Each row below holds a small network's activations on one input, seen along a few directions.
In each table, some parts of the input vary, and every possible input appears once, in random order.
Descriptions start from the smaller parts, as in this example, which fits no table here: one of 8 places around a ring, together with either a single point or one of 9 places along a line or (one of 3 separate values, together with one of 4 places along a line).
Shared parts are said once, and a part with two or three values counts as separate values.

Other details of the inputs vary at random and push rows far along two fixed directions, the same in every table; ignore that.

Table:
R1: [ 11   0   4 -32  -6   6   1  40  -6  -6   2   9  -9]
R2: [ 20   1  23  11 -10  10   4  20 -50   8 -18   5   2]
R3: [-26  14 -13 -23  -6  10  -5 -21  48   4  36   7  36]
R4: [-49  39 -11   3  -2  14 -22  19  60  57  19  10 -16]
R5: [-54  -6 -37 -51  -4  13 -10  12  59  13  29  16   8]
R6: [-30  -7 -20 -27  -3   6  -2   9  32  -7  15   5  15]
R7: [ 11  -9   8 -16 -27   1   7  26 -19 -11  -6  18   0]
R8: [-34  37  -1 -73 -10  13 -20  10 115   8  49  25  13]
R9: [-12   0 -13 -44  -5   9  -7  40   6  16   7  14 -18]
R10: [-40  16  -9  18 -12  12  -9  44 -18  52   0   9 -23]
R11: [ 13   1   5 -72  12  -7   0  -5  72 -36  34   8  16]
R12: [ 77 -18  43 -30  -6   5  21   8 -43 -45 -19   1   7]
R13: [ 87 -36  34  -5  24 -20  20 -52 -46 -77 -32  -9  13]
R14: [-24  -4  -3  32  -6   8   0 -12 -19  15  -8   0  22]
R15: [ 16  23  15 -96 -13  13  -7  28  90 -14  42  20  -5]
R16: [ 60 -11  27 -43  13 -12  11 -24  19 -69  -2   1  15]
R17: [-26  -9 -16  33  -6   3   6  -6 -16   8  -8  -7   7]
R18: [ -9   4 -12   2   3  -2  -8  16 -15  15  -5  -2 -33]
R19: [ 26 -14  23 -14 -22   2   9  18 -33 -19  -9  20  12]
R20: [-46  -3 -26  23 -21  -4  -6  46 -34  24 -10  12 -20]
R21: [  2  -6  12  65  12 -17   8 -33 -51   8 -25 -13   8]
R22: [ 18  -3   0  57  18 -10   2  -5 -44  -1 -34 -18 -25]
R23: [-59  17 -27 107   6 -11  -7  -7 -38  54 -23 -14 -31]
R24: [ 53 -10  25  31  12 -16  17 -36 -33 -43 -24 -15   1]
R25: [ 32  -1   5 -17  21   7 -37 -26  70  38  -7 -62   8]
R26: [-22   9 -15 -22  -3   9  -1 -19  50   0  39   4  29]
R27: [-22 -12 -33  66  10 -11   7 -29 -52   0 -11 -27   7]
R28: [-46   8 -11  39 -28   4  -6  33 -37  44 -12  16  -8]
R29: [ 87 -29  44   5  18 -22  29 -50 -40 -69 -22 -17  22]
R30: [ 69  -7  34 -56   4  -2   9   6   1 -56  -1   5  -1]
R31: [-11  -8 -22  69   5  -8  12 -37 -48   0  -8 -26   9]
R32: [  3 -14  -9 -16  20 -16   4 -21  10 -15   4  -5   0]
R33: [ 15  16  24 -14  -9   8  -4  11   1   5   4   8  -3]
R34: [-39  27  -9  21  -9   7 -12  29   7  47   7   4 -29]
R35: [ 16 -16   4 -80 -19   3   1  26  21 -30  15  33  10]
R36: [ 70 -19  44 -12  16 -13  20 -44 -13 -55  -2  -2  30]
R37: [ -3  16   7  19   6   6  -5   3  18  22   0   1 -14]
R38: [ -5  -5 -16  61  20  -9  -4  -9 -46  23 -34 -16 -35]
R39: [-70   5 -59  -7   3   4 -12 -10  38  28  36  -3   4]
R40: [-56   0 -23  50  -7   6  -3   2 -14  39  -5  -3   4]
R41: [ -3  13  -2  40   7  -1  -1   1  -1  23 -12 -12 -27]
Description of these inputs: either a single point or (one of 5 places along a line, together with one of 8 places along a line).
A walk changes only the place on the line of 5. It starts at R2 and steps to R10. List the rest of the walk in order. -> R12, R1, R9
A walk changes only the place on the line of 8. It starts at R27 and steps to R6. List the rest of the walk in order. -> R11, R16, R22, R30, R1, R20

Table:
R42: [ 15 -41 -16  24  10  -3   1  10 -53  25 -30 -26 -15]
R43: [-42  34 -36  52 -20 -15  -5  -7  10  33   5 -15 -25]
R44: [-71  -5 -25 -59  12   7 -16  -8  91  37  39   9  14]
R45: [-63  17 -50 -28  -4  13  -2  39  55  20  40 -22   2]
R46: [ -6  -9  20 -40  -8   0   1  15  17 -26  -1   9  49]
R47: [-68  -4 -26  35  19 -12   0 -17   9  42  11  16 -15]
R48: [-53  37 -39  34  -5  22   0  28 -19  25  12  17 -48]
R49: [-32   1 -38 -20 -17  -4 -11  -8  44 -16  19   1  13]
R50: [ -5  -4  -9 -72 -25  20   8  11  29 -30  25  21  10]
R51: [ 39  -7  17  48 -16 -18  29   3 -54  -1 -26 -27 -22]
R52: [ 38 -28 -15 -38  15  -6  -9 -32  -1 -27 -11 -13  17]
R53: [ 40 -30  18 -23 -15  14   8  21 -10 -12 -19  -1  27]
R54: [-51  -1 -47   2   0  19 -15  22 -20  58  -5  -8 -30]
R55: [ 54  -7  18  -3   7 -29   0 -45 -22 -18 -17 -10   2]
R56: [  3  17  10  20   3  -5  16 -24  29   6  25 -10   3]
R57: [-16  -3 -17 -19 -23  -8  14  30  27  -9  19  18 -18]
R58: [ 46  -5  49   5   8  18  -1 -43   4  -5   0 -15  32]
R59: [ -3 -16  -4  11 -13  -5 -11 -21 -11 -15 -25  12  38]
R60: [ 25   2  23 -28  -4  14   6  28  16 -17   6  36   5]
R61: [-72  -2 -42   3  -9   5 -18  24 -13  53  -3  12 -25]
R62: [ -5 -10  16  -3 -20  -6   5  32   1  -1  -3  37   1]
R63: [ 20   9   4  49  20 -13  25   3 -56 -49  -5 -12  -3]
R64: [  9  -7   6 -51  -2  -1   3   5  -7 -18  10  34 -12]
R65: [ -7   8  15  17  19 -31   5   3 -29  19 -10 -22 -14]
R66: [ 29 -39  12 -87  -2  -5   2  12  31 -30   6  16  17]
R67: [-30  -3  -9 -44  -1  11   7 -15  79 -11  38   0  28]
R68: [ 26 -13  -2 -55   8  22  17 -23  68 -31  37 -16  34]
R69: [  4  -4   7 -14   1  -8  25 -25  40 -34  28   9  14]
R70: [-71  24 -35  29  30 -10 -14  29  -8  42  16   6 -33]
R71: [-37   9  12  -8  -5   4   7 -11  54   8  23  32  20]
R72: [  49   -6    9   60  -11   13   13  -22 -103   -6  -36  -39  -20]
R73: [  9  -7   7  15  -2 -23  27   1 -35 -55   0  -2   7]
R74: [ 17   5  31  22  17   4 -24  16  53  -4 -56 -12 -44]
R75: [ 50 -30  18  26  11 -11 -10  -4 -65  10 -28 -26 -17]
R76: [ 41  29  60 -88 -15  -7   6  21  72 -39  31  18  46]
R77: [ 20 -23  24 -67 -32  10   1  25  41 -23   6  30  37]
R78: [  3  25   0  43 -18   0  12   7 -46  17 -10  -9 -30]
R79: [ 11 -15  10  73  -9 -22  11 -39 -78 -21 -46   9  12]
R80: [-68   4 -26  40   4  24  -5  -3  26  66   2 -11  12]
R81: [  2 -32   3  12  20 -24   6 -10 -58 -20 -22 -19  17]
R82: [ 26  10 -12   6   8  -4   3 -21   0 -50   6  10  -2]
R83: [-66  21 -40  52 -21   0   9  22 -41  29  -3  12 -43]
R84: [  2  17   9  57 -17 -16  -8 -20 -31  15 -24   0   3]
R85: [ 34  14  40 -10  -1   7 -10   7  -5 -14   2 -15  34]
R86: [ 21  -3 -13 -48 -13  30  11  10   4 -24  14  -3   3]
R87: [-69  -3 -52 -39  -5  -8 -33   0  60  29  22  14   2]
R88: [-56  13 -25 -66 -14   1  -3  32  76 -14  47   2  17]
R89: [-16  21 -12  17  -1   6 -18  -5  11  -5   5  32   3]
R90: [-12  12  12  68  23   7   9 -21 -28  16  -9  13   6]
R91: [ 36  11  42   9  19  -3  15  10 -31 -46  -6  18  27]
R92: [ 59  10  30 -77   1  27   5 -32  90 -42  57 -14  40]
R93: [-26 -14  -8  56  25 -35   9   0 -74   6 -23  -6 -17]
R94: [ 49 -22 -20  -2  -1   1   8 -34 -16 -50  -9 -26  23]
R95: [ 42  -8  32  12 -17   8  -8  15 -16  12 -15  -8   8]
R96: [-32   6 -23 -13  17   0  -8  37  16  34  13  23 -40]
R97: [-20  15 -14   8   0  18 -27  10 -23  59  -2 -14 -34]
R98: [ 80  -4  13 -33  -6   4  -7 -43  14 -56  10 -26  20]
R99: [ 28 -25  -1 -10  12 -30   0 -40 -25 -44 -10  19   3]
R100: [ 59 -10  37 -66  35 -15 -17   1  86 -46 -31  -8 -40]
R101: [ 51 -19  23 -21 -16  28  10   0 -49 -23 -30   6  26]
R102: [ 32  -2  13  30  25 -15  -8   4  31 -36 -53 -32 -57]
R103: [  7   5 -13  10  -2   4  15  25  -5 -10   8   8 -25]
R104: [-10  18   1 -58  11   6 -26  15  48  16  35 -14   5]
R105: [ -3   3  28 -31  -8 -10  11  17  15 -34   7  26  29]
R106: [  8  13  14 -14  -4  -3  -3   6 -19  26  -4   4 -28]
R107: [-36  10   5 -11 -28  13  -1  24  -2  13   4  43  -7]
R108: [ 36 -30   5 -26  28 -11   6  -7 -34 -27 -12 -28  21]
R109: [-12  -7  10 -15 -26  21   2  10 -22   6 -16  22  16]
R110: [ 35  -3  31 -12  22 -13   7 -41  13   2   5  -9   9]
R111: [-52  25 -49   2  20  -4 -27   2  30  31  18  21 -27]
R112: [ -2  -2 -19  21  -8 -19   9 -23 -11 -38   1  10  -4]
R113: [-45   8 -42  -4 -14  18 -25   6  41  32   1   2  19]
R114: [  1 -11   8   6   3   4   7  10 -27  -6 -20 -17  33]
R115: [-41  31  -6  29 -26  30 -30  29 -11  65   0   1 -16]
R116: [ 14 -26   7 -43   1 -17   6  17   8 -15   6  24 -10]
R117: [ 41 -19  -2  59  15 -15 -22 -51 -77   0 -38 -32  -9]
R118: [ 48 -15  33   1   0 -25   6   3 -34   3 -19  -9 -16]
R119: [ 24   5  47  86   6 -12  18 -41 -57  12 -31 -11  18]
R120: [ 38 -29  -9 -13  -6   8  18  15 -14 -23  -3 -23   4]
R121: [-19  -1 -11  43  42  -5   3 -25 -12  27   6   9 -17]
R122: [-36  34   6  52 -23   5  -4  23 -37  65 -18   7 -26]
R123: [ 42  -7   7  11 -13   5   2   9 -14  -3   0 -27 -10]
R124: [-42  15 -18   4  17  13 -26 -14  48  65  26 -18 -12]
R125: [ 11   7  -4  -2  20   9  -3   6 -38   3  -4  24 -30]
R126: [ 40 -30  48 -40   6  11  17 -43  24 -46  -3  13  64]
R127: [-63  -8 -47  55 -21  -5   6  33 -24  41 -13 -16 -25]
R128: [-44  35 -24  12 -19  18 -45   5  46  50  12  -1   4]
R129: [  8   5  24  50 -20 -12   5  23 -33  33 -24   1 -11]
R130: [-38  34  -4  -3  -8  28 -11  35   4  28  12  44 -20]
R131: [-46  27 -23  23  16  12  10  -8  43  19  30   2 -17]
R132: [  0  22 -11  10   5   0  -4  12   8   6  25 -35  -3]
R133: [ 48 -43  12  -8  30   3  19 -51 -20 -14 -13 -28  22]
R134: [ 16  22  13   5   0 -21   9  15   6 -21  19 -16   4]
Describe the family of inputs behind these rows. -> one of 3 separate values, together with either a single point or (one of 5 places along a line, together with one of 6 places around a ring)
Changing only the choice among 3 separate values turns R83 into R107. The same change can be made to R78. Which row results? -> R122
Changing only the choice among 3 separate values turns R76 into R134. The same change can be made to R46. Which row results? -> R88
Changing only the choice among 3 separate values turns R102 into R74. The same change can be made to R49. Which row results? -> R59
A walk changes only the place on the line of 5. It starts at R61 and steps to R66. List the rest of the walk in order. -> R81, R87, R44
A walk changes only the place on the ring of 6. It starts at R118 and steps to R75. List the rest of the walk in order. -> R42, R66, R116, R96
Which other rows does R115 become when the choice among 3 separate values takes its other values? List them by row number. -> R72, R97
Which other rows does R108 become when the choice among 3 separate values takes its other values? List them by row number. -> R45, R114
Which other rows does R94 become when the place on the line of 5 takes its other values? List them by row number. -> R45, R68, R86, R120

Table:
R135: [ 48 -10  47 -59  -7  11  30 -29  22 -56  36  24  58]
R136: [-116   52  -65  -22   11    7  -41   37  124   82   40   18  -68]
R137: [ -2   8  20  75   3  -9   5 -10 -86  24 -25  10 -15]
R138: [-50 -69 -70   3  32 -23  -8 -30 -52   2 -16 -17  10]
R139: [-11   0 -41  57  31 -17   2 -24  -2  -2 -14 -38 -34]
R140: [ 84  -2  21 -65  17   3  23 -19  26 -72  30 -21  13]
R141: [-100   50  -16   17   -4    9  -44   45   63  110   13   21  -26]
R142: [ 23   2  19  78  25 -13  -8  -3 -67  37 -52 -34 -40]
R143: [ -71   46  -31 -118  -56   43  -18   66  119   29   90   52   25]
R144: [-23  -7  16  88   3  -4   6 -20 -45  42 -31 -16  22]
R145: [ 72  -7  41 -50  -3   3  -1 -42  48 -48  11 -26  59]
R146: [ 24 -11  -2  -3   3  -8   1 -61  34 -46   7 -16  36]
R147: [ 67 -21  37 -92 -25  41   8  29   4 -58   5  25  47]
R148: [  8 -22   0  49 -11 -17 -11  52 -69  40 -55 -12 -61]
R149: [ 89  -5  34 -61  22   0   7 -14  47 -53   8 -34  18]
R150: [ 15  -8  18 -38 -18 -18  26  45 -18 -82  -5  36 -10]
R151: [ 19   5   6  75  20 -12  11  -7 -90  17 -32 -20 -47]
R152: [ 30  -3  30 -21  13  -9  -3 -30  20 -31  -9  31   8]
R153: [ 12 -20  18  -6   7  -4  15 -48  28 -38   3  16  41]
R154: [  3  -5   1  14 -27  23 -10  38 -48  48 -33 -12 -20]
R155: [-120   29  -70  -11  -31    0   -4   67   17   51   38   49  -29]
R156: [ -1   0 -14  91  -6  -7  14 -42 -74   4 -10 -40  13]
Describe the family of inputs behind these rows. -> either a single point or one of 6 places along a line or (one of 3 separate values, together with one of 5 places around a ring)

Table:
R157: [-26  22 -19  49  -1  -2 -16  38 -25  55 -22 -16 -61]
R158: [ 64  -3  59  50  -4   1  17 -20 -68 -13 -31 -12  21]
R159: [-43  28 -19  55  -4   1  -4  19 -36  47  -1   6 -38]
R160: [ 30 -17  21  11  -8  12   1  11 -58  10 -27  -2   8]
R161: [-73   0 -46 -17   6  -6 -10  -6  43  21  33  16   5]
R162: [ 60 -30  40 -37   3 -12  23 -20 -41 -64  -9  29  23]
R163: [ 24 -46 -12  28 -20  -9  38 -13 -97 -71 -19  -7  31]
R164: [-15  -4  -4 -27  -2  -5 -12  37  15  12 -10  13 -25]
R165: [  7   2   3  44  21 -17  16 -42 -23 -21   0 -12   7]
R166: [ 81 -12  54 -21   3 -10  12  -8  -8 -64 -28   8  -2]
R167: [-67 -13 -40  63  -3   0 -15  -9 -28  62 -14 -21  11]
R168: [ 91 -17  24 -32  21  -6   8 -29  -2 -54 -12 -29  -2]
R169: [ 14  18  19 -11 -18  19 -10  19   3  26   5   2   2]
R170: [-27  10 -19 -41  -3   8 -21  54  33  33   4   9 -40]
R171: [-10 -23 -24   2  18 -15  -8  -6   6   3 -13 -17  -9]
R172: [ -1 -20 -20  13  20  -8   7 -25 -36 -13  -2  -8  -1]
R173: [ -9  10  -3 -62   4  -2   1 -32  91 -44  44  28  31]
R174: [ -5  -3  -3 -11   1   1   5  15 -30   1   1  21 -14]
R175: [-15  16  10   2  -7  -3   8  -3  13 -11  11  35  -1]
R176: [ 84 -16  35 -24   3  12   9 -41 -13 -37  -5 -26  41]
R177: [-33  24   9  -5 -24  18 -12  20  42  32  13  22  11]
R178: [ 20  15   9 -69  15  -1  -4  -2 102 -21  33  -9   0]
R179: [ 16  -8 -15 -92  16   5 -12  12  79 -18  25  -5  -7]
R180: [ 13  18  21 -60  -5  18  -6 -15  89  -6  40  -5  43]
R181: [-41   6  -3 -25 -22  15 -17  33  26  43  10  21  11]
R182: [-15  18  10  82   7 -14  15  -6 -60  16 -15   3 -21]
R183: [ 39   9  33  30  11 -13   7   9 -25  -8 -26 -12 -29]
R184: [-11   0   2  29  -6   7  -5 -31  12   7  -4 -12  33]
R185: [-69  -1 -44  50 -40   1  15  57 -73  14  -6  18 -12]
R186: [-29   3 -26  54  14 -14  -9 -11  12  15 -19 -20 -24]
R187: [-47   3 -32 -22  -6  21 -21  12  38  48  21  -9  11]
R188: [-10  13 -20  -7  11   0  -1 -18  19  -2  24  -6  -4]
Changing only one part turns R187 into R160. The same change can be made to R168. Which row results? -> R157
Describe the family of inputs behind these rows. -> one of 2 separate values, together with either a single point or (one of 3 separate values, together with one of 5 places around a ring)
